A small network was shown many inputs. Here are its activations along a few directions, one row for each input.
Each table varies a few parts of the input and shows all the possible inputs, shuffled.
A made-up example of a description, with smaller parts first: line(6) and (point or ring(11) or (values(3) and ring(5))).
Shared parts are said once, and a part with two or three values counts as separate values.

Other details of the inputs vary at random and push rows far along two fixed directions, the same in every table; ignore that.
These rows show it; all are for the same input, with only those details redrawn:
113  -91  63  19  3  -216  -9  -81  128  -269  174  54  -118
43  65  124  102  39  -156  -112  -62  105  -84  204  -59  -203
-53  209  159  -61  48  -84  -333  124  -13  -30  298  -77  -179
84  -126  7  -362  -49  -200  -174  176  -16  -476  259  208  47
196  -336  -62  -339  -86  -291  33  55  66  -656  184  309  99
-128  330  192  -153  57  -31  -498  256  -89  38  364  -110  -180
-62  266  194  89  76  -74  -309  44  28  93  277  -162  -257
-153  374  203  -180  66  -8  -548  290  -117  67  382  -121  -179

Rows:
row 1: 54  -34  -437  -657  -6  -37  62  167  -135  -346  -242  385  231
row 2: -122  277  -93  -62  81  143  -186  107  93  441  -171  -150  21
row 3: 139  -522  83  40  -62  22  183  107  -159  -328  88  183  275
row 4: -257  663  -151  -334  94  196  -214  342  -197  341  83  12  -30
row 5: 128  -347  44  286  -59  195  332  89  -95  -63  -139  159  109
row 6: -146  482  47  -220  -10  265  -235  532  -415  235  130  106  -177
row 7: -24  -153  -175  -128  60  91  2  -62  111  127  -359  53  148
row 8: 43  -48  -145  -420  54  93  -185  271  -288  -127  -323  247  -147
row 9: -56  254  181  213  -48  228  -55  325  -62  438  65  -82  -151
row 10: -206  309  117  495  118  25  -28  -397  113  329  257  -277  -80
row 11: -220  531  65  22  -289  227  89  52  -235  280  -184  -331  -159
row 12: 174  -112  98  421  43  -254  220  -380  295  -103  61  -80  -279
row 13: -98  386  121  -226  -22  189  -340  608  -84  357  113  -45  -117
row 14: -10  -11  -353  -516  -109  59  253  230  -223  -359  5  477  350
row 15: -257  111  132  201  105  252  -143  32  -177  328  227  -205  266
row 16: 95  -337  -98  712  24  147  726  -483  209  151  -285  4  180
row 17: 100  -360  -61  337  142  -146  258  -576  341  168  -332  -154  42
row 18: -149  -67  -65  -200  155  -43  -370  -242  -12  -129  -22  -32  108
row 19: 152  -239  -131  490  138  -296  341  -826  440  -80  -207  -140  -90
row 20: -199  351  -155  -48  210  208  -175  -77  -141  408  -329  -88  -161
row 21: -7  101  100  339  -372  128  420  -198  158  251  -284  -384  -40
row 22: -170  206  258  132  -320  47  1  -46  2  265  32  -514  39
row 23: 0  390  -24  35  124  113  -171  160  -143  372  -240  -95  -441
row 24: 124  -353  90  -73  61  -89  -159  0  35  -20  -179  -20  -47
row 25: 369  -436  43  527  43  -301  421  -468  424  75  -309  -145  -240
row 26: 65  -282  -264  -366  -185  26  325  198  32  -316  -6  408  494
row 27: -67  115  -6  39  122  -53  -162  -123  169  351  -28  -253  47
row 28: 72  -40  -199  -8  -41  -25  362  -32  281  74  -132  109  175
row 29: 124  -147  -97  531  87  -295  498  -745  481  -77  -22  -93  -55
row 30: -260  360  285  280  -244  41  -146  -276  -27  157  114  -558  -134
row 31: 11  -248  -334  -268  -31  159  387  49  -311  -442  -113  457  427
row 32: 147  -389  -15  -249  -140  -190  51  63  -74  -659  254  349  180
row 33: 9  176  202  422  175  -102  -273  -295  131  269  -8  -341  -441
row 34: -358  179  69  -154  106  242  -459  122  -378  -78  409  -27  329
row 35: 191  -335  87  121  -112  -132  267  25  87  -133  112  105  79
row 36: -28  -185  180  305  56  79  -63  -117  -201  -198  196  -8  -3
row 37: 193  102  -99  232  20  -53  428  -66  96  95  -222  100  -345
row 38: 85  -250  -144  -308  -70  194  179  354  -468  -459  -70  465  189
row 39: 253  -409  -49  -398  -132  -253  140  259  102  -439  107  281  208
row 40: 33  -128  165  328  174  -91  -218  -381  88  57  -144  -193  -340
row 41: -80  16  18  105  -15  -4  110  -67  91  187  199  -73  227
row 42: 241  -328  -148  -367  -101  -67  38  296  50  -253  -261  271  75
row 43: 112  -334  -75  -423  -41  64  -179  344  -82  -173  -300  247  69
row 44: -242  394  54  -305  62  55  -383  319  -12  342  321  -172  180
- Changing only one part turns row 31 into row 16. The same change can be made to row 4. Which row results? => row 28
- Changing only one part turns row 37 into row 12. The same change can be made to row 20. Which row results? => row 18
- What do these inputs look like to the network? => line(4) and (point or (values(2) and line(5)))
- Start at row 8 and move only the line(5) part, one step at a time. The first step leads to row 23. Which rows follow, in order? => row 37, row 6, row 38
- Which other rows agree with row 27 in the line(4) part? List them by row number. => row 3, row 15, row 17, row 22, row 24, row 25, row 35, row 39, row 41, row 44

Rows:
row 45: 141  -232  42  581  121  -150  245  -565  369  67  -308  -151  -311
row 46: 46  -418  -96  -9  -82  -119  125  -122  -53  -370  43  128  326
row 47: -399  649  270  60  56  217  -432  100  -207  495  343  -456  -104
row 48: 137  -298  -224  -624  -167  -8  80  457  -281  -496  -12  531  291
row 49: -32  -11  122  -2  -118  33  -31  107  -167  -45  239  -11  47
row 50: -58  126  -48  -776  -81  -68  -456  357  -133  -341  161  235  123
row 51: -142  527  -11  3  135  86  -329  90  -66  472  -11  -246  -263
row 52: 275  -444  -150  95  -64  -364  433  -420  346  -428  7  151  103
row 53: -27  -85  -61  -610  -282  33  -144  502  -43  -104  -55  80  369
row 54: 70  -33  -77  55  114  -13  -65  -81  8  40  -267  1  -72
row 55: 239  -312  -214  437  2  -194  829  -606  354  -58  -386  125  -44
row 56: 31  104  243  456  106  -57  5  -122  130  252  148  -259  -299
row 57: -14  -355  -194  -654  -109  123  -60  324  -227  -567  98  439  556
row 58: -177  620  177  54  163  237  -501  370  -238  581  53  -315  -422
row 59: -66  112  -91  98  -66  96  198  -117  54  9  36  -8  123
row 60: 101  -29  87  66  -4  -101  -38  9  82  -63  -23  28  -258
row 61: -24  159  118  597  17  192  274  -168  62  359  12  -212  -208
row 62: -243  242  42  -184  140  244  -314  269  -242  288  -37  -12  44
row 63: 140  -324  67  357  118  -188  181  -385  252  -91  -42  -48  -2
- What do these inputs look like to the network? => point or (values(3) and ring(6))
- Which other rows does row 63 become when the ring(6) part takes its other values? List them by row number. => row 45, row 46, row 54, row 57, row 62
- Which other rows does row 49 become when the values(3) part takes its other values? List them by row number. => row 46, row 47

Rows:
row 64: 238  -158  -178  456  -60  -76  677  -405  353  187  -451  14  -174
row 65: 130  -427  -99  259  29  -164  286  -521  247  -255  -176  39  148
row 66: -245  210  13  84  81  229  -179  -6  -84  331  54  -146  204
row 67: 191  -249  -127  -151  -83  -167  236  -22  3  -507  -50  318  0
row 68: -204  729  311  491  266  116  -435  19  -39  731  187  -431  -616
row 69: -95  14  23  -293  -136  66  -139  253  -207  -234  302  50  270
row 70: -175  478  116  376  232  278  -241  26  -103  728  -174  -363  -363
row 71: 44  139  -112  -128  -51  7  33  92  1  138  -196  7  -111
row 72: -341  563  237  504  295  367  -382  -106  -198  910  -31  -496  -312
row 73: 40  -224  -268  -595  -37  139  -23  437  -225  -322  -171  413  325
row 74: 41  -63  -40  586  8  -154  503  -650  362  226  -186  -280  -77
row 75: -293  798  180  347  80  244  -193  12  90  928  -1  -543  -295
row 76: 59  -123  75  -296  -115  9  -148  355  -190  -276  75  190  -4
row 77: -14  71  -131  -300  -89  89  94  314  -196  -208  63  287  152
row 78: 165  -258  51  -309  -57  -113  -123  319  -101  -362  108  263  -10
row 79: -4  64  -160  -642  -159  -67  -85  297  -63  -245  20  135  245
row 80: -88  108  -16  -358  -58  -21  -223  191  -162  -334  270  150  97
row 81: 77  -440  -129  -502  101  -76  -223  127  -158  -469  -9  358  248
row 82: 205  -129  108  717  -19  -33  553  -368  177  215  -225  -146  -300
row 83: -73  149  253  351  -32  127  -40  55  -73  342  103  -280  -108
row 84: 323  -611  -18  562  -178  -124  859  -408  296  -212  -222  103  134
row 85: 7  142  71  221  263  43  -250  -22  47  356  -155  -156  -362
row 86: -27  201  1  -456  5  -128  -362  234  61  -22  112  -32  -29
row 87: 289  -614  -121  454  105  -323  473  -732  433  -291  -223  66  68
row 88: 133  -151  -129  -339  -134  -213  112  -39  181  -331  -108  114  77
row 89: -99  254  81  128  192  170  -312  75  -74  367  -164  -184  -301
row 90: -78  -116  -110  -770  -53  -180  -411  300  -70  -437  249  198  335
row 91: -44  90  5  -329  36  -106  -283  179  -104  -282  327  147  24
row 92: -52  -215  -53  -331  70  76  -258  102  -210  -225  -47  188  167
row 93: -215  134  -25  -252  52  141  -347  129  -205  52  123  -49  279
row 94: -129  -89  -126  -787  -137  -98  -355  305  -131  -471  190  189  392
row 95: 213  -115  -81  283  -25  -159  315  -335  301  66  -355  -34  -301
row 96: -239  189  -78  -365  -85  98  -165  218  -94  60  142  -14  318
row 97: -137  87  124  -244  -91  59  -337  241  -164  -178  337  -30  133
row 98: 357  -525  -74  542  -137  -105  900  -376  260  -177  -318  185  -29
row 99: 284  -384  -173  470  -75  -262  833  -634  291  -355  -146  140  7
row 100: -172  393  59  319  31  152  94  -83  -23  328  155  -153  -87
row 101: 16  -195  140  -256  -149  -6  -193  310  -150  -287  173  90  147
row 102: -88  14  106  -424  -45  -25  -458  359  -170  -277  437  71  174
row 103: 249  -492  -88  560  -155  -129  856  -545  329  -247  -106  79  164
row 104: -44  274  8  58  18  69  17  95  -143  98  43  -13  -135
row 105: -372  569  216  504  272  449  -327  -37  -184  957  -32  -440  -230
row 106: -9  295  42  -88  96  -39  -347  149  52  313  -52  -116  -333
row 107: 177  -385  117  -59  -70  -164  -1  95  38  -328  128  114  70
- Changing only one part turns row 107 into row 101. The same change can be made to row 87. Which row results? => row 65
- What do these inputs look like to the network? => line(4) and (ring(5) or ring(6))
- Which other rows agree with row 83 in the line(4) part? List them by row number. => row 69, row 70, row 71, row 72, row 74, row 79, row 82, row 93, row 99, row 104
